A small network was shown many inputs. Here are its activations along a few directions, one row for each input.
Each table varies a few parts of the input and shows all the possible inputs, shuffled.
A made-up example of a description, with smaller parts first: one of 3 separate values, together with either a single point or one of 9 places along a line or (one of 5 places around a ring, together with one of 6 places along a line).
Shared parts are said once, and a part with two or three values counts as separate values.

Other details of the inputs vary at random and push rows far along two fixed directions, the same in every table; ignore that.

A family of inputs:
R1: -1; -7; -11; -5; -2; 5; -8; 11; 2; 3; -4; -12; 8; 7; 3; 8
R2: -25; 6; 22; 9; 4; -8; 8; -26; -9; -16; 3; -15; -6; -11; -18; -24
R3: -18; 11; 29; 6; 7; 2; 9; -19; -8; -24; 11; 0; -2; -18; -17; -18
R4: -23; 9; 27; 1; 9; 7; 12; -21; -5; -25; 10; -3; -3; -14; -20; -8
R5: -18; 36; -40; 17; -8; 6; 2; 29; -29; 24; 11; 27; -8; -1; 25; 36
R6: 43; -14; 4; -14; 6; 11; -20; 26; 15; -1; -1; -1; 26; 6; 0; 1
R7: 45; -26; 0; -20; -5; -6; -7; 12; 23; 5; -16; 1; 10; 23; 10; -2
R8: -22; 23; -42; 13; -18; -17; 2; 17; -20; 29; -9; 26; -21; -3; 9; 12
R9: -23; 0; 12; 1; 1; -2; 16; -34; 5; -4; 6; 1; -18; -13; 0; -7
R10: -18; 7; 22; 15; 8; -7; 9; -32; -8; -14; 5; -13; -4; -13; -16; -19
R11: -13; 34; -41; 27; -13; -18; 6; 23; -35; 24; -6; 18; -10; 19; 23; 26
R12: -14; 25; -48; 19; -17; -17; 1; 19; -19; 36; -8; 30; -19; -2; 14; 21
R13: 29; -25; 3; -19; 8; 12; -16; 10; 20; 2; -3; -22; 20; 14; 7; -3
R14: 36; -26; 6; -9; 8; 9; -17; 12; 18; 3; -3; -20; 18; 13; 3; -7
R15: 43; -18; 6; -12; 8; 17; -18; 26; 16; 0; 5; -2; 21; 8; 7; 5
R16: 1; -15; -13; -14; -9; 1; -3; 5; 13; 9; -8; 2; -3; 1; 4; 7
R17: -6; 15; 27; 11; 5; -4; 18; -20; -11; -26; 11; 6; -3; -2; -3; -4
R18: -25; 6; 27; 2; 5; 11; 13; -24; -4; -28; 14; -3; -3; -17; -12; -2
R19: 39; -31; -4; -17; 0; 5; -15; 13; 28; 14; -9; -2; 7; 10; 7; -2
R20: -1; -6; -3; -7; 3; 2; -7; 6; 2; 0; -6; -15; 7; 8; -9; -2
R21: -27; -3; 17; -4; 1; -7; 16; -34; 6; -12; -2; -3; -17; -14; -20; -15
Description of these inputs: one of 3 separate values, together with either a single point or one of 6 places around a ring.
Q: Changing only the choice among 3 separate values turns R12 into R6. The same change can be made to R9. Which row results?
A: R5
Q: List by row number the other rows that have the choice among 3 separate values in common with R14.
A: R1, R2, R10, R11, R13, R20
Q: Change only the choice among 3 separate values in R19. List by row number the other rows that result.
A: R14, R15

A family of inputs:
R22: -14; 2; 23; -6; 7; 10; 4; -13; -1; -22; 8; -8; 3; -10; -12; -10
R23: -4; -1; 26; 2; 6; 7; 6; -19; 3; -20; 11; -2; 1; -15; -7; -8
R24: -16; 17; -31; 17; -11; -14; 4; 5; -16; 24; -2; 14; -16; 1; 17; 10
R25: -12; 3; 22; -2; 9; 4; 4; -14; -3; -23; 7; -11; 7; -8; -16; -10
R26: -11; -11; 17; 2; 6; -3; 7; -26; 8; -7; 2; -15; -8; -5; -8; -17
R27: -2; 1; 26; 3; 10; 7; 8; -23; 2; -16; 12; -6; 3; -10; -3; -8
R28: -8; 29; -20; 23; -7; -9; 6; 16; -28; 10; 0; 17; -6; 7; 10; 17
R29: -2; 0; 26; 6; 9; 1; 6; -21; -2; -17; 12; -9; 3; -7; -2; -14
R30: 43; -23; -6; -16; 7; 14; -25; 35; 15; 8; -2; -13; 25; 19; 10; 5
R31: -18; 15; -31; 13; -14; -9; 5; 7; -12; 22; -2; 21; -17; -7; 12; 16
R32: 47; -30; -9; -20; -3; -3; -16; 24; 23; 12; -15; -5; 14; 26; 14; -1
R33: -9; 28; -20; 18; -4; -3; 9; 12; -22; 11; 6; 21; -8; 5; 16; 24
R34: -9; 27; -20; 21; -6; -8; 8; 15; -26; 11; 6; 18; -8; 8; 18; 18
R35: 49; -18; -4; -13; 2; 9; -25; 33; 13; 6; -8; -9; 28; 17; 8; 1
R36: -5; 3; 26; 0; 7; 7; 4; -16; 0; -18; 10; -1; 1; -15; -9; -14
R37: -17; -7; 16; -11; 0; 0; 6; -22; 8; -11; -2; -9; -7; -9; -13; -15
R38: -5; -8; 18; -2; 4; -2; 9; -32; 11; -7; 2; -6; -7; -9; -4; -13
R39: -13; -7; 16; -2; 1; -5; 6; -25; 4; -12; -6; -17; -4; -2; -13; -16
R40: 37; -30; -13; -27; -1; 9; -25; 31; 26; 17; -13; -6; 14; 11; 2; -1
R41: -1; 0; 29; 1; 5; 4; 12; -18; 3; -24; 10; 2; -1; -7; -7; -5
R42: 36; -30; -15; -29; -1; 9; -20; 23; 27; 14; -14; -11; 18; 20; 10; 8
R43: -10; 30; -21; 18; -6; -9; 5; 19; -25; 8; 3; 23; -5; 2; 7; 17
R44: 44; -26; -14; -23; -2; -1; -24; 27; 24; 15; -16; -4; 19; 12; 3; -3
R45: -10; -8; 17; 3; 4; -4; 5; -24; 5; -8; -4; -15; -6; -6; -15; -18
R46: -25; 16; -33; 12; -12; -11; 4; 8; -17; 21; -4; 7; -14; 6; 14; 14
R47: -15; 15; -28; 12; -15; -12; 10; 8; -12; 18; -4; 25; -20; 1; 12; 19
R48: -1; -6; 21; 3; 1; -11; 11; -27; 5; -12; -6; -7; -8; 1; -10; -18
R49: -11; -8; 16; -1; 6; -5; 5; -22; 7; -9; -1; -10; -5; -11; -19; -18
R50: -7; -1; 24; 3; 13; 11; 6; -20; 2; -16; 13; -11; 2; -9; -8; -5
R51: 42; -19; -8; -19; 7; 13; -27; 39; 15; 5; -4; -8; 29; 13; -1; 4
R52: -4; -6; 21; -6; 0; -6; 11; -24; 8; -12; -2; 2; -12; -7; -10; -17
R53: -10; 1; 25; -1; 10; 11; 3; -13; 0; -18; 11; -6; 1; -14; -14; -12
R54: -11; -1; 23; 0; 8; 4; 6; -18; -2; -21; 10; -16; 4; -2; -5; -10
R55: -23; 13; -32; 12; -11; -4; 3; 10; -12; 23; -2; 16; -18; -6; 7; 19
R56: 33; -33; -15; -30; -6; 9; -21; 28; 27; 11; -15; -7; 17; 15; 6; 8
R57: -2; -8; 21; -2; 3; -5; 15; -31; 11; -11; 0; -2; -10; -2; -5; -10
R58: -26; 19; -34; 8; -11; -12; 2; 12; -17; 19; -8; 12; -11; 0; 3; 14
R59: -20; 28; -26; 17; -7; -2; 1; 18; -28; 10; 0; 7; -3; 5; 8; 19
R60: -12; 29; -20; 14; -7; -3; 5; 19; -23; 10; 4; 26; -9; 0; 10; 17
R61: -20; 22; -25; 17; -5; 5; 1; 19; -20; 13; 8; 17; -7; -6; 8; 24
R62: -4; -6; 19; 4; 1; -8; 6; -27; 5; -8; -4; -10; -6; -7; -10; -20
R63: -21; 16; -32; 14; -7; -4; 5; 6; -12; 26; -1; 13; -17; -1; 11; 19
R64: -24; 23; -26; 11; -8; 4; 3; 18; -21; 8; 5; 15; -5; -3; 10; 26
R65: 44; -20; -6; -14; 5; 13; -27; 36; 13; 7; -7; -14; 27; 18; 3; 4
R66: -7; -7; 19; -5; 1; -3; 6; -24; 9; -8; 0; -2; -9; -14; -10; -20
R67: -11; 1; 23; -3; 10; 10; 8; -20; 1; -20; 10; -13; 4; -5; -6; -3
R68: 47; -26; -11; -23; -3; -4; -19; 28; 23; 11; -18; 0; 17; 20; 3; -1
R69: -3; 4; 25; 4; 9; 0; 4; -17; -1; -20; 9; -4; 6; -12; -13; -15
Q: Changing only one part turns R69 into R36. The same change can be made to R44. Which row results?
A: R66
Q: What is each input in this table made of?
A: one of 2 separate values, together with one of 4 places along a line, together with one of 6 places around a ring
Q: Change only the place on the line of 4 in R27. List by row number the other rows that result.
A: R33, R50, R67
Q: Change only the choice among 2 separate values in R27. List by row number the other rows that result.
A: R38
